93  106  91  59  92  92  71  154  77  116  88  118  72  68  109  117  27 -> <51>
164  121  83  81  101  60  79  115  81  99  61  128  124  80  124  96  66 -> <24>
100  120  108  62  106  71  129  130  115  109  81  94  97  118  78  84  79 -> <58>
120  104  93  65  91  85  76  111  110  105  94  104  102  94  113  80  77 -> <37>
185  127  95  58  89  95  88  148  112  133  96  100  167  126  112  95  81 -> <171>
119  115  66  74  94  106  77  114  114  96  73  99  97  95  78  122  96 -> <141>
119  116  82  61  98  96  79  105  119  115  79  89  118  107  87  84  44 -> <71>
118  82  94  59  83  74  83  100  123  108  79  106  119  95  94  75  63 -> <64>
gone <64>: 123  94  106  118  75  63  119  94  74  100  83  95  108  79  59  83 | 82
gone <171>: 89  167  185  100  88  95  148  112  112  96  81  95  133  95  58  126 | 127
gone <64>: 63  100  74  82  118  83  79  94  123  106  119  59  94  75  83  108 | 95
gone <58>: 118  79  129  120  97  100  71  108  78  109  81  106  94  62  84  115 | 130
gone <24>: 115  124  164  96  81  99  83  80  101  124  60  66  81  128  79  121 | 61
gone <24>: 80  81  60  164  61  101  96  79  115  99  124  124  66  83  81  128 | 121
gone <37>: 113  105  104  94  111  80  120  94  65  91  85  104  102  77  76  93 | 110

54  114  56  51  172  50  46  153  66  63  59  107  50  133  57  112  131  54  63  126  70  57  164  56 -> <16>
177  76  121  110  97  155  96  95  170  167  153  63  125  162  102  77  99  154  163  89  175  83  94  92 -> <50>
81  134  124  50  30  106  141  57  72  73  101  155  119  90  67  81  85  104  101  44  91  173  49  155 -> <122>
122  51  104  48  99  96  104  65  137  73  108  57  86  42  45  158  32  97  93  143  117  81  90  106 -> <91>
gone <50>: 102  94  167  153  89  96  155  97  170  154  95  76  110  99  121  162  77  175  92  125  177  63  83 | 163
gone <91>: 99  104  81  97  86  65  93  42  51  117  122  108  143  158  96  90  137  48  32  57  73  45  104 | 106
gone <50>: 94  92  110  63  76  170  121  155  167  175  125  102  163  83  95  96  153  162  99  77  177  154  97 | 89
gone <122>: 155  106  30  81  44  49  101  124  134  101  85  72  57  119  73  90  50  141  155  67  104  81  173 | 91
gone <91>: 104  97  99  93  122  143  45  96  90  51  81  57  104  65  137  86  32  73  48  106  117  158  42 | 108
gone <50>: 167  77  99  76  154  63  121  94  96  153  162  170  102  125  175  110  89  97  177  155  83  163  92 | 95

25  103  74  83  24  84 : <184>
42  43  73  91  105  77 : <67>
36  118  65  81  91  104 : <188>
55  118  96  70  99  88 : <38>
102  127  87  106  100  78 : <132>
178  135  137  124  83  102 : <200>
25  103  74  83  105  84 : <68>
24  103  74  83  105  84 : <30>
130  63  128  86  77  149 : <190>
95  126  61  102  101  71 : <212>
190  115  121  144  84  98 : <111>
20  109  63  79  98  100 : <164>
gone <68>: 25  105  103  74  84 | 83
gone <67>: 77  73  91  105  43 | 42
gone <184>: 83  84  103  74  24 | 25
gone <67>: 42  91  43  73  105 | 77

55  89  143  136  126  47  118  121  145  49  93  143  63  <129>
156  78  104  94  122  63  62  43  168  184  112  16  59  <105>
87  99  133  87  128  97  115  47  80  63  156  84  55  <32>
110  95  68  91  55  71  133  67  70  114  114  147  106  <72>
80  93  154  64  122  67  100  88  89  92  67  69  99  <100>
138  115  75  137  101  116  117  71  118  118  82  80  121  <87>
80  93  70  64  122  67  100  88  89  92  67  69  157  <179>
80  93  70  64  122  67  100  88  89  92  67  69  99  <17>
126  94  62  59  104  119  60  154  86  99  103  130  86  <13>
gone <72>: 114  70  114  147  91  67  68  110  133  95  106  55 | 71
gone <87>: 116  138  121  118  80  75  115  71  101  117  82  118 | 137
gone <129>: 121  143  93  47  143  63  145  118  55  126  49  136 | 89
gone <129>: 145  121  143  55  63  89  47  49  93  118  143  136 | 126
gone <105>: 62  94  168  63  112  78  104  59  184  122  156  43 | 16
gone <72>: 91  106  133  114  95  147  67  70  110  68  55  114 | 71
gone <105>: 78  122  184  43  63  168  104  156  112  16  94  59 | 62

61  109  93  97  82  91  86  100  105  107  94  105  113  96  128  122  83  110  91  100  54  100  85  93  98  94  119  110  72 -> <76>
87  106  93  100  82  103  84  102  52  98  84  101  97  119  85  130  65  95  91  107  103  96  110  110  95  90  124  89  20 -> <86>
76  103  104  74  95  102  124  116  106  91  104  125  89  92  117  120  123  85  113  90  132  93  101  105  96  89  72  88  64 -> <63>
61  109  93  97  82  91  86  100  105  107  94  105  113  96  128  122  83  110  91  100  54  100  85  93  92  95  129  100  110 -> <56>
167  96  121  91  126  100  81  100  101  104  99  127  122  85  123  132  91  88  84  96  88  91  105  102  105  97  119  108  81 -> <147>
76  103  104  74  95  102  124  116  106  91  104  125  89  92  117  120  123  85  113  90  132  93  101  105  96  97  119  108  81 -> <31>
36  112  84  114  130  111  78  106  120  101  129  110  102  88  89  164  93  101  78  104  90  106  88  108  91  111  82  88  21 -> <90>
gone <76>: 85  96  94  61  72  110  86  122  82  91  100  83  113  110  98  105  54  105  93  94  109  91  100  100  119  97  107  93 | 128
gone <31>: 91  106  104  117  123  96  120  119  85  104  125  90  101  124  95  116  108  105  92  81  76  93  113  74  89  103  102  97 | 132

111  165  101  138  100 = <101>
112  167  111  135  98 = <140>
126  85  84  95  86 = <12>
91  77  17  76  115 = <96>
89  40  61  76  107 = <23>
121  125  171  83  85 = <81>
gone <12>: 84  95  85  126 | 86
gone <12>: 85  86  95  84 | 126
gone <96>: 17  91  115  76 | 77
gone <12>: 126  95  86  84 | 85
gone <96>: 76  17  91  115 | 77
gone <101>: 165  101  138  111 | 100

98  113  90  96  <143>
112  103  93  122  <158>
63  93  134  109  <97>
117  104  103  103  <94>
153  86  70  76  <135>
71  190  56  47  <45>
gone <45>: 56  190  71 | 47
gone <143>: 96  98  90 | 113
gone <45>: 190  47  71 | 56
gone <94>: 103  117  103 | 104

91  112  72  84  84  82  71  82  84  113  86  123  96  71  88  126  118  79  96  73  118  95  93  123  74  122  79  88  73  121  96  80  97  118  77  106  116  112  80  74  109  118  74  93  79  99 -> <80>
154  94  178  87  90  177  122  178  94  29  176  48  57  137  79  68  42  178  166  153  80  170  59  23  157  63  179  99  105  38  51  107  146  32  109  33  88  30  171  162  27  26  159  92  177  151 -> <112>
123  60  144  89  89  153  138  151  98  35  154  42  65  143  83  70  34  160  146  128  67  142  91  31  133  53  159  125  131  33  83  97  152  31  127  66  86  59  147  153  63  36  152  50  147  116 -> <95>
131  81  130  108  131  136  137  133  118  63  135  63  89  133  103  65  51  145  126  130  77  128  106  67  132  71  141  139  117  60  102  117  156  61  132  88  83  85  131  141  90  64  134  78  120  140 -> <43>
gone <43>: 133  67  140  135  131  120  131  65  134  132  83  103  133  88  139  90  64  128  77  126  131  102  63  85  130  81  145  117  51  141  156  60  130  106  78  63  118  61  137  132  71  108  89  141  117 | 136
gone <112>: 79  57  33  90  105  23  162  171  107  122  87  176  179  159  48  27  29  88  99  177  42  32  94  178  151  92  137  68  178  26  109  170  153  154  166  38  94  80  178  63  59  157  177  51  30 | 146
gone <95>: 123  153  151  146  144  127  138  133  142  89  153  36  42  66  116  31  98  53  31  70  34  50  154  60  91  159  160  128  143  83  125  33  131  65  89  67  97  59  86  152  152  147  147  63  83 | 35
gone <112>: 159  177  166  162  176  178  33  137  87  63  38  79  27  92  99  88  29  32  26  157  109  146  68  94  170  51  154  178  48  105  153  57  178  23  107  90  122  94  59  80  177  30  151  179  171 | 42
gone <43>: 64  130  67  145  77  102  134  156  71  131  137  128  141  85  88  103  90  139  136  117  133  132  83  131  60  118  132  135  63  133  89  63  108  141  61  126  130  140  106  78  81  117  131  65  51 | 120

104  100  106  93  102  115  80  95  78  91  98  112  95  91  110  103  90  114  83  70  95  98  73  70  129  99  127  85  105  101  101  90  103  111  112  90  117  106  82  86  98  102  127  132  69  116 = <29>
126  60  132  87  139  116  123  112  142  120  85  52  74  106  78  65  91  87  106  119  69  69  117  182  70  94  54  116  111  80  76  59  111  103  89  131  103  79  110  110  122  135  53  66  158  101 = <157>
99  155  103  99  62  119  101  106  106  134  96  125  126  64  89  116  109  89  80  69  119  115  110  38  94  95  99  103  70  102  115  121  85  92  104  105  128  128  102  79  72  70  70  128  103  82 = <89>
96  46  74  95  143  87  81  76  86  41  132  85  60  125  107  96  88  110  74  85  50  101  84  114  128  84  118  83  145  118  96  78  107  106  99  83  74  88  86  110  119  115  138  121  63  141 = <154>
108  135  126  82  74  109  129  120  112  120  74  96  111  91  79  95  115  79  143  141  117  90  111  118  77  121  89  131  65  68  104  104  104  107  97  94  112  91  123  100  92  121  57  62  135  81 = <155>
102  84  109  81  122  97  96  95  101  91  111  90  93  113  90  93  92  99  117  111  78  100  108  106  101  91  96  106  99  105  99  92  102  113  90  118  98  101  100  115  113  104  110  93  90  107 = <18>
gone <157>: 116  60  89  158  91  69  122  116  123  59  119  111  103  110  74  103  111  142  106  135  132  120  110  94  182  52  80  106  69  87  54  126  76  117  66  78  85  131  112  139  70  101  53  87  65 | 79
gone <29>: 78  115  101  132  112  98  127  116  83  85  91  102  114  70  90  95  106  127  98  86  69  99  104  129  103  110  105  101  102  80  98  103  73  90  70  117  95  82  95  93  90  91  112  106  111 | 100

117  102  108  84  85 : <139>
49  88  124  51  123 : <98>
174  104  42  105  130 : <57>
117  64  108  84  191 : <6>
gone <98>: 88  123  51  49 | 124
gone <139>: 102  108  117  85 | 84
gone <57>: 174  42  130  105 | 104

68  41  81  3  <7>
143  137  90  132  <11>
19  29  67  18  <44>
80  80  79  114  <35>
gone <35>: 80  114  80 | 79
gone <44>: 67  19  18 | 29
gone <44>: 67  18  19 | 29

109  90  115  91  148  89  98  52  88  <104>
114  48  103  153  112  93  73  116  102  <15>
119  171  104  26  103  86  106  135  82  <121>
109  90  103  91  148  89  109  99  109  <151>
109  90  115  91  108  89  109  99  109  <65>
92  82  100  81  94  121  82  116  91  <109>
gone <109>: 116  121  82  92  82  94  91  100 | 81
gone <15>: 73  114  116  153  48  102  103  93 | 112
gone <109>: 94  91  82  81  100  82  92  121 | 116
gone <65>: 91  109  115  109  90  108  89  109 | 99

101  117  112  54  75  103  64  89  130  91  86  81  91  46  88  <66>
81  95  62  105  102  50  97  69  58  48  60  82  87  112  98  <107>
59  102  109  112  64  103  69  72  117  126  108  111  48  103  114  <152>
51  89  92  52  111  87  60  104  87  95  107  64  78  102  83  <116>
87  96  79  98  125  116  112  102  81  98  91  92  98  100  109  <70>
112  114  112  80  69  111  64  95  99  22  81  110  89  100  86  <130>
gone <130>: 112  89  64  81  100  69  86  114  99  112  95  110  22  80 | 111
gone <107>: 60  112  58  50  98  105  102  97  62  69  95  81  87  82 | 48

79  120  70  93  130  92  67  43  93  155 -> <28>
121  171  124  81  142  81  96  152  184  80 -> <75>
82  109  97  104  110  109  84  49  83  126 -> <110>
78  106  50  90  137  49  87  33  80  134 -> <34>
gone <34>: 78  33  106  50  80  49  137  90  134 | 87
gone <28>: 67  120  70  79  130  43  93  93  155 | 92
gone <75>: 152  184  81  124  96  142  81  171  121 | 80
gone <34>: 50  106  80  134  90  49  33  87  78 | 137
gone <110>: 126  104  109  84  97  82  109  83  110 | 49

50  118  96  121  28  30  76  102  114  80  124  111  111  <88>
6  23  10  54  83  78  66  60  61  24  29  59  58  <85>
66  120  46  40  80  77  36  58  193  123  101  25  98  <2>
77  108  37  68  24  77  98  80  86  81  114  107  63  <47>
102  46  123  117  95  126  103  134  164  39  1  127  106  <46>
gone <47>: 107  63  81  86  114  24  77  37  68  77  80  98 | 108
gone <85>: 24  83  78  58  59  10  29  66  61  54  6  60 | 23

110  85  94  97  99  102  97  77  110  98  94  84 = <22>
104  88  80  90  114  103  82  199  88  113  122  112 = <136>
103  98  129  133  141  99  106  95  104  88  103  129 = <79>
106  106  80  77  78  96  127  18  114  120  104  108 = <74>
103  98  129  133  141  99  106  95  75  114  73  102 = <77>
93  112  108  95  103  94  110  118  99  97  109  48 = <25>
121  99  71  81  93  99  105  111  85  78  64  72 = <137>
84  116  103  91  82  67  91  125  75  114  73  102 = <9>
gone <77>: 114  95  129  106  98  99  103  73  102  141  133 | 75
gone <25>: 118  103  112  93  97  48  94  110  99  95  108 | 109

80  179  68  85  165  63  100  122  86  92  77  101  102  103  95  102 -> <209>
131  159  97  143  76  108  90  86  82  132  100  107  158  119  116  73 -> <161>
137  88  73  168  126  85  81  97  67  99  131  101  103  83  86  107 -> <215>
88  88  146  35  17  124  72  94  103  109  34  129  113  124  31  49 -> <185>
113  128  39  123  113  122  79  122  87  58  84  103  61  144  88  112 -> <42>
137  88  73  168  126  85  81  97  67  99  131  88  103  83  101  107 -> <163>
54  167  115  40  81  125  115  126  108  70  96  99  109  119  126  112 -> <59>
80  179  68  85  165  63  100  122  86  61  97  118  79  186  81  101 -> <60>
116  69  117  155  54  141  88  100  81  122  115  102  79  161  110  101 -> <150>
67  37  134  81  41  68  134  110  156  122  165  93  165  114  108  103 -> <142>
80  179  68  85  64  63  44  122  86  92  77  101  102  103  95  102 -> <177>
111  155  85  128  144  80  131  139  60  111  105  97  49  74  76  70 -> <19>
gone <150>: 101  122  110  79  100  102  54  81  117  141  161  155  115  69  88 | 116
gone <209>: 92  77  100  122  165  85  179  103  63  68  101  86  102  102  95 | 80
gone <209>: 63  102  101  77  165  100  122  85  86  179  92  103  102  80  68 | 95
gone <150>: 54  88  79  101  102  155  115  116  81  122  100  69  141  110  161 | 117
gone <177>: 122  95  179  77  85  86  92  103  101  80  64  102  102  68  44 | 63
gone <161>: 107  108  73  82  119  132  76  143  86  131  97  159  90  100  116 | 158
gone <215>: 81  131  67  83  97  73  126  99  86  101  88  168  103  137  107 | 85

154  157  130  103  <178>
141  26  78  101  <204>
89  144  60  43  <113>
181  180  111  101  <131>
159  123  149  128  <73>
155  131  68  51  <201>
50  162  90  72  <82>
104  177  102  71  <93>
92  93  92  153  <14>
66  47  128  153  <125>
160  82  56  60  <55>
123  141  62  38  <146>
gone <14>: 153  92  92 | 93
gone <204>: 101  141  78 | 26
gone <82>: 50  90  162 | 72
gone <131>: 111  101  180 | 181

64  165  86  75  123  101  105  109  77  141  150  65  90  58  124  157  147  192  136  187  175  88  102  140  105  55  74  69  149  148  134  58  76  114  112  109  142  64  116  125  97  114  68  114  65  91  136  121  104 -> <106>
108  89  109  131  56  40  112  145  71  35  127  49  101  86  93  79  48  117  126  58  163  75  96  89  28  39  105  86  164  168  87  47  105  114  41  89  13  87  77  88  88  121  62  70  83  76  76  56  94 -> <117>
42  149  116  83  113  87  119  52  122  71  87  91  60  104  87  146  64  124  121  51  48  75  74  101  124  82  58  86  60  120  51  106  76  67  18  109  129  55  61  94  97  86  125  101  48  68  72  115  129 -> <127>
gone <127>: 72  87  124  109  60  87  18  87  121  58  129  67  42  101  55  86  104  129  101  48  116  124  122  119  94  125  83  74  68  52  146  71  51  48  64  82  51  115  75  86  149  91  106  97  60  76  113  61 | 120
gone <106>: 175  114  65  104  74  141  124  69  116  58  64  76  112  86  147  114  140  134  187  142  136  88  149  105  90  102  109  55  65  77  121  97  148  105  150  165  114  136  91  64  192  123  109  125  101  58  75  68 | 157
gone <117>: 13  48  47  76  75  89  39  163  41  62  112  70  164  101  105  109  96  58  121  49  114  86  87  126  28  105  77  89  71  86  117  76  94  79  88  131  83  93  35  40  56  88  145  89  127  56  87  168 | 108
gone <106>: 68  125  187  124  64  105  86  102  140  175  136  58  114  148  76  116  123  101  165  142  112  149  65  97  157  105  75  109  55  65  136  77  141  58  121  74  104  150  109  147  114  91  88  114  192  134  90  64 | 69
gone <127>: 87  61  42  83  94  86  149  91  68  51  67  60  86  121  48  55  76  116  109  120  129  51  48  101  124  113  122  82  18  52  97  58  129  125  101  87  71  60  72  64  124  74  87  75  115  119  146  106 | 104
gone <117>: 145  96  131  58  86  40  28  48  35  164  70  109  77  126  89  93  76  56  41  117  49  62  89  94  47  108  79  87  83  105  13  86  88  76  39  71  114  112  121  89  88  168  163  75  56  105  87  101 | 127

